These are the activations of a small neural network, seen along a few directions. Each row is one input.
Each table varies a few parts of the input and shows all the possible inputs, shuffled.
A made-up example of a description, with smaller parts first: line(4) and (point or ring(11) or (values(2) and ring(8))).
Shared parts are said once, and a part with two or three values counts as separate values.
In the rows, 128 means zero.

Other details of the inputs vary at random and push rows far along three fixed directions, the same in every table; ignore that.

Table:
x1: 91; 96; 122; 97; 118; 72; 175; 168; 163; 139; 153; 103
x2: 133; 110; 165; 84; 169; 112; 153; 135; 123; 155; 114; 92
x3: 108; 94; 126; 111; 107; 92; 104; 98; 149; 162; 58; 91
x4: 84; 142; 107; 107; 84; 91; 175; 135; 123; 105; 183; 91
x5: 95; 110; 80; 131; 51; 113; 90; 144; 139; 117; 101; 113
x6: 202; 171; 180; 96; 204; 150; 143; 168; 114; 152; 145; 124
x7: 140; 131; 149; 143; 165; 188; 69; 57; 103; 177; 60; 138
x8: 151; 152; 163; 118; 157; 67; 123; 96; 96; 173; 127; 146
x9: 78; 124; 112; 158; 101; 197; 86; 107; 84; 82; 99; 134
x10: 142; 158; 131; 73; 164; 110; 180; 105; 118; 156; 161; 146
x11: 141; 113; 164; 147; 191; 175; 119; 121; 133; 137; 94; 156
x12: 168; 193; 138; 174; 157; 184; 139; 178; 116; 58; 201; 104
x13: 78; 89; 140; 82; 112; 102; 128; 102; 108; 163; 83; 77
x14: 186; 207; 180; 117; 167; 138; 134; 130; 118; 166; 117; 147
x15: 113; 111; 169; 95; 136; 150; 111; 92; 95; 153; 72; 135
x16: 96; 75; 108; 101; 110; 66; 199; 136; 164; 144; 179; 113
x17: 130; 85; 130; 99; 135; 11; 162; 126; 146; 160; 136; 154
x18: 97; 84; 112; 199; 107; 141; 73; 159; 93; 78; 138; 140
x19: 159; 132; 98; 125; 136; 104; 161; 135; 170; 129; 176; 144
x20: 135; 201; 126; 166; 116; 158; 98; 146; 120; 105; 145; 101
x21: 174; 164; 163; 140; 169; 149; 119; 75; 121; 174; 119; 110
x22: 143; 118; 176; 79; 169; 129; 156; 130; 119; 143; 115; 147
x23: 162; 150; 155; 89; 145; 90; 147; 107; 157; 159; 96; 160
x24: 89; 106; 136; 123; 89; 164; 95; 124; 82; 124; 77; 117
x25: 134; 158; 136; 115; 134; 73; 150; 136; 82; 117; 182; 142
x26: 167; 105; 171; 164; 160; 186; 65; 124; 128; 150; 31; 138
x27: 163; 128; 153; 153; 184; 165; 107; 108; 149; 136; 75; 161
x28: 114; 98; 93; 167; 117; 172; 112; 145; 132; 98; 162; 129
x29: 115; 112; 103; 185; 130; 242; 64; 132; 85; 67; 121; 133
x30: 69; 75; 105; 106; 79; 112; 141; 86; 106; 137; 127; 88
x31: 66; 72; 113; 143; 80; 147; 112; 156; 135; 94; 116; 146
x32: 124; 82; 125; 62; 146; 93; 182; 109; 127; 161; 157; 122
x33: 93; 110; 111; 112; 87; 95; 175; 193; 148; 109; 163; 145
x34: 91; 85; 97; 88; 126; 81; 190; 139; 161; 145; 166; 152
x35: 196; 212; 90; 170; 131; 158; 122; 141; 148; 82; 197; 146
x36: 125; 146; 119; 152; 128; 118; 170; 179; 159; 92; 201; 111
x37: 119; 110; 147; 88; 124; 119; 160; 160; 112; 129; 126; 132
x38: 183; 121; 175; 129; 201; 171; 132; 104; 109; 148; 125; 104
x39: 131; 158; 162; 98; 133; 116; 133; 101; 127; 163; 104; 152
x40: 205; 190; 164; 141; 183; 122; 134; 108; 157; 147; 121; 112
x41: 160; 213; 97; 159; 120; 160; 128; 132; 124; 100; 207; 139
x42: 131; 73; 122; 146; 154; 163; 84; 87; 143; 154; 58; 144
x43: 94; 166; 104; 166; 94; 170; 99; 114; 113; 91; 126; 150
x44: 57; 78; 100; 122; 92; 147; 132; 131; 109; 83; 121; 137
x45: 157; 135; 117; 129; 149; 139; 108; 85; 143; 150; 94; 150
x46: 94; 77; 87; 126; 69; 89; 127; 84; 152; 137; 106; 101
x47: 84; 81; 93; 163; 77; 117; 115; 133; 160; 101; 116; 97
x48: 133; 130; 125; 191; 129; 166; 76; 162; 63; 55; 161; 137
x49: 136; 152; 112; 139; 121; 133; 145; 210; 145; 103; 186; 131
x50: 116; 50; 121; 126; 122; 100; 130; 86; 160; 166; 86; 106
x51: 147; 181; 155; 113; 147; 95; 161; 106; 141; 163; 149; 105
x52: 73; 125; 93; 133; 50; 132; 86; 138; 112; 128; 113; 108
x53: 179; 217; 115; 167; 108; 152; 119; 178; 139; 76; 154; 153
x54: 135; 188; 91; 135; 106; 106; 160; 141; 161; 82; 167; 167
x55: 130; 138; 114; 151; 105; 137; 124; 161; 158; 86; 134; 162
x56: 114; 82; 111; 148; 100; 146; 73; 147; 141; 134; 73; 115
x57: 170; 152; 136; 111; 145; 32; 148; 118; 132; 147; 148; 156
x58: 106; 126; 92; 130; 90; 81; 152; 173; 175; 102; 155; 108
x59: 121; 90; 136; 120; 142; 177; 88; 65; 86; 160; 86; 107
x60: 149; 149; 161; 73; 155; 116; 140; 131; 106; 177; 118; 112
Each input here is: ring(6) and (point or ring(9)).
- The inputs of x2 and x1 match in every part but the ring(6) part. If x38 is changed in the same way as x2 into x1, which row does it become? => x16
- The inputs of x37 and x26 match in every part but the ring(6) part. If x6 is changed in the same way as x37 into x26, which row does it become? => x56
- List by row number the other rows that have the ring(6) part in common with x59. => x4, x9, x10, x13, x15, x24, x25, x30, x60
- Which other rows does x48 become when the ring(6) part takes its other values? List them by row number. => x8, x17, x18, x25, x57
- Which other rows does x46 become when the ring(9) part takes its other values? List them by row number. => x3, x5, x23, x35, x40, x45, x53, x54
- Which other rows does x41 become when the ring(9) part takes its other values? List them by row number. => x7, x14, x20, x21, x39, x43, x51, x52

Table:
x61: 160; 169; 104; 86; 136; 64; 174; 126; 192; 114; 160; 130
x62: 149; 137; 167; 104; 147; 85; 127; 132; 166; 162; 119; 183
x63: 165; 204; 138; 105; 113; 101; 152; 158; 133; 134; 155; 118
x64: 125; 150; 108; 199; 111; 126; 138; 141; 114; 69; 180; 124
x65: 108; 132; 170; 144; 172; 147; 158; 127; 133; 139; 112; 133
x66: 123; 172; 78; 145; 72; 163; 134; 123; 139; 84; 166; 145
x67: 90; 97; 69; 117; 67; 64; 138; 132; 153; 103; 124; 112
x68: 200; 173; 154; 157; 157; 157; 98; 144; 160; 151; 99; 157
x69: 184; 137; 164; 154; 185; 205; 106; 111; 120; 142; 131; 109
x70: 88; 81; 139; 90; 94; 137; 134; 141; 96; 130; 88; 119
x71: 124; 119; 76; 143; 94; 69; 163; 177; 139; 108; 186; 156
x72: 97; 101; 91; 152; 88; 190; 115; 126; 112; 80; 150; 131
x73: 143; 83; 149; 141; 130; 130; 91; 97; 100; 163; 107; 93
x74: 119; 84; 130; 159; 116; 217; 91; 113; 119; 121; 104; 94
x75: 73; 94; 119; 134; 83; 98; 136; 83; 146; 146; 70; 101
x76: 93; 79; 135; 140; 93; 163; 77; 142; 87; 119; 85; 89
x77: 163; 141; 118; 119; 168; 116; 149; 149; 162; 86; 170; 123
x78: 181; 163; 180; 114; 182; 163; 128; 148; 88; 133; 120; 137
x79: 156; 118; 149; 71; 158; 81; 174; 98; 102; 163; 140; 165
x80: 162; 122; 142; 129; 152; 127; 110; 111; 150; 189; 51; 140
x81: 96; 159; 110; 203; 116; 130; 133; 146; 109; 70; 183; 148
x82: 175; 198; 195; 144; 167; 137; 126; 101; 141; 115; 101; 128
x83: 198; 182; 130; 165; 181; 170; 106; 122; 148; 140; 92; 142
x84: 168; 167; 144; 109; 163; 158; 158; 145; 107; 108; 162; 159
x85: 173; 170; 124; 182; 172; 174; 98; 122; 112; 112; 188; 125
x86: 81; 123; 116; 132; 86; 135; 67; 119; 109; 142; 70; 94
x87: 107; 84; 135; 83; 168; 126; 146; 84; 128; 175; 114; 133
x88: 88; 73; 124; 119; 131; 163; 116; 104; 134; 154; 109; 94
x89: 153; 185; 159; 85; 165; 111; 129; 117; 116; 170; 97; 140
x90: 117; 165; 106; 71; 119; 68; 182; 122; 131; 137; 170; 166
x91: 156; 114; 135; 124; 177; 126; 127; 138; 139; 124; 108; 110
x92: 146; 166; 183; 162; 209; 157; 144; 126; 122; 138; 126; 140
x93: 152; 153; 147; 96; 153; 80; 144; 110; 145; 188; 141; 104
x94: 163; 171; 175; 110; 194; 169; 127; 155; 97; 136; 117; 135
x95: 63; 91; 93; 113; 73; 62; 121; 145; 97; 124; 154; 106
x96: 107; 176; 76; 126; 89; 112; 150; 130; 163; 117; 192; 118
x97: 168; 158; 154; 137; 202; 213; 121; 117; 122; 132; 132; 140
x98: 120; 103; 139; 139; 124; 220; 94; 123; 89; 101; 83; 138
x99: 147; 99; 122; 135; 148; 117; 115; 94; 140; 170; 67; 134
x100: 148; 137; 170; 139; 174; 141; 173; 130; 141; 135; 122; 111
x101: 154; 148; 158; 74; 131; 83; 156; 116; 109; 165; 112; 143
x102: 186; 166; 163; 105; 166; 145; 133; 94; 108; 153; 107; 163
x103: 129; 73; 129; 115; 159; 135; 144; 125; 145; 162; 77; 124
x104: 100; 77; 146; 75; 150; 81; 145; 111; 136; 196; 117; 85
x105: 114; 146; 88; 174; 97; 127; 102; 157; 110; 88; 201; 104
x106: 89; 49; 111; 94; 116; 101; 140; 130; 149; 132; 79; 97
x107: 117; 121; 155; 63; 161; 67; 163; 145; 122; 179; 135; 105
x108: 110; 91; 167; 196; 123; 166; 57; 87; 86; 80; 76; 114
x109: 62; 106; 127; 176; 99; 134; 101; 91; 119; 127; 79; 130
x110: 93; 93; 110; 117; 72; 132; 146; 158; 136; 116; 153; 84
x111: 133; 178; 84; 162; 74; 165; 123; 133; 148; 90; 178; 116
x112: 100; 93; 75; 155; 107; 138; 129; 158; 136; 94; 134; 127
x113: 124; 97; 121; 136; 106; 169; 96; 67; 115; 141; 86; 135
x114: 168; 144; 131; 151; 143; 140; 136; 191; 154; 111; 167; 156
x115: 149; 147; 135; 88; 118; 46; 180; 158; 112; 140; 192; 123
x116: 179; 105; 134; 176; 189; 159; 85; 105; 109; 145; 85; 139
x117: 140; 114; 93; 201; 123; 164; 61; 140; 104; 62; 120; 115
x118: 139; 129; 161; 141; 170; 123; 164; 122; 133; 136; 127; 111
x119: 139; 76; 116; 139; 147; 113; 92; 95; 131; 108; 108; 118
x120: 110; 111; 85; 96; 108; 88; 181; 165; 178; 72; 181; 117
x121: 128; 126; 194; 84; 159; 85; 196; 124; 151; 129; 127; 120
x122: 141; 136; 141; 116; 137; 68; 147; 166; 154; 121; 187; 191
x123: 101; 63; 168; 72; 148; 75; 140; 134; 163; 176; 101; 166
x124: 100; 153; 75; 115; 84; 81; 168; 129; 158; 123; 209; 121
x125: 113; 77; 104; 109; 111; 88; 110; 86; 159; 125; 88; 113
x126: 132; 84; 122; 173; 125; 199; 67; 76; 84; 116; 100; 136
x127: 169; 188; 152; 103; 167; 107; 137; 116; 153; 184; 135; 103
x128: 133; 168; 101; 162; 141; 173; 129; 156; 133; 91; 208; 115
x129: 64; 78; 119; 101; 78; 98; 145; 180; 169; 108; 145; 165
x130: 91; 144; 97; 133; 46; 144; 99; 141; 101; 90; 106; 129
x131: 138; 121; 143; 127; 108; 143; 93; 94; 132; 170; 78; 87
x132: 190; 162; 146; 170; 156; 186; 123; 199; 153; 101; 155; 155
x133: 128; 103; 141; 148; 114; 155; 75; 119; 60; 115; 93; 133
x134: 118; 112; 139; 119; 89; 113; 99; 118; 104; 150; 87; 102
x135: 130; 181; 101; 82; 131; 93; 183; 108; 162; 147; 175; 152
x136: 106; 98; 156; 74; 120; 66; 127; 112; 179; 187; 77; 170
x137: 115; 160; 147; 143; 120; 113; 166; 159; 136; 55; 182; 125
x138: 141; 155; 108; 128; 118; 175; 172; 153; 135; 85; 193; 144
x139: 101; 70; 90; 133; 70; 66; 137; 159; 145; 123; 157; 154
x140: 109; 123; 98; 164; 53; 145; 90; 131; 120; 106; 137; 92
x141: 164; 183; 104; 104; 135; 74; 169; 147; 174; 118; 149; 125
x142: 96; 130; 85; 138; 95; 144; 113; 98; 126; 115; 142; 141
x143: 127; 130; 150; 52; 177; 109; 187; 125; 128; 163; 133; 153
x144: 64; 50; 92; 97; 104; 87; 133; 72; 114; 155; 127; 136
x145: 99; 171; 94; 112; 77; 70; 145; 168; 126; 112; 183; 116
x146: 162; 104; 173; 151; 165; 192; 77; 113; 105; 157; 87; 84
x147: 115; 96; 153; 85; 179; 141; 122; 94; 100; 166; 84; 144
x148: 199; 152; 159; 130; 161; 109; 131; 140; 161; 169; 119; 163
x149: 84; 128; 112; 118; 111; 134; 119; 162; 92; 99; 140; 128
x150: 133; 85; 127; 106; 126; 76; 138; 111; 150; 193; 72; 142
x151: 96; 89; 158; 58; 144; 83; 154; 136; 123; 187; 99; 96
x152: 97; 84; 141; 131; 93; 170; 93; 150; 96; 122; 84; 88
x153: 201; 177; 134; 174; 161; 170; 124; 129; 116; 107; 202; 129
x154: 170; 206; 175; 138; 147; 96; 165; 127; 144; 92; 165; 139
x155: 65; 158; 104; 191; 81; 152; 109; 123; 133; 89; 114; 133
x156: 80; 114; 102; 149; 69; 83; 155; 111; 141; 112; 130; 112
x157: 177; 193; 167; 138; 179; 162; 86; 122; 88; 141; 100; 143
x158: 53; 93; 94; 72; 79; 93; 129; 83; 125; 156; 79; 142
x159: 137; 134; 97; 160; 122; 140; 139; 192; 140; 97; 160; 144
x160: 102; 92; 136; 169; 129; 212; 55; 129; 107; 128; 84; 75
x161: 129; 136; 90; 170; 104; 165; 138; 205; 144; 79; 158; 141
x162: 142; 133; 139; 90; 174; 97; 147; 102; 97; 154; 142; 164
x163: 95; 143; 84; 146; 55; 177; 94; 120; 106; 78; 110; 147
x164: 84; 83; 125; 108; 117; 98; 100; 111; 76; 143; 99; 131
x165: 156; 180; 96; 186; 92; 182; 108; 134; 130; 81; 186; 121
- What do these inputs look like to the network? => line(5) and (values(3) or line(6) or (values(2) and ring(6)))
- The inputs of x61 and x119 match in every part but the line(5) part. If x89 is changed in the same way as x61 into x119, which row does it become? => x164
- The inputs of x84 and x98 match in every part but the line(5) part. If x118 is changed in the same way as x84 into x98, which row does it become? => x100
- Which other rows does x105 become when the line(5) part takes its other values? List them by row number. => x93, x104, x127, x160
- Which other rows does x150 become when the line(6) part takes its other values? List them by row number. => x62, x67, x99, x125, x148
- A walk changes only the ring(6) part. It starts at x93 and steps to x124. List the rest of the walk in order. => x142, x90, x157, x145
- Which other rows does x124 become when the values(2) part takes its other values? List them by row number. => x165
- Which other rows does x65 become when the values(3) part takes its other values? List them by row number. => x100, x121
- A walk changes only the ring(6) part. It starts at x88 and steps to x160. List the rest of the walk in order. => x151, x94, x143, x97
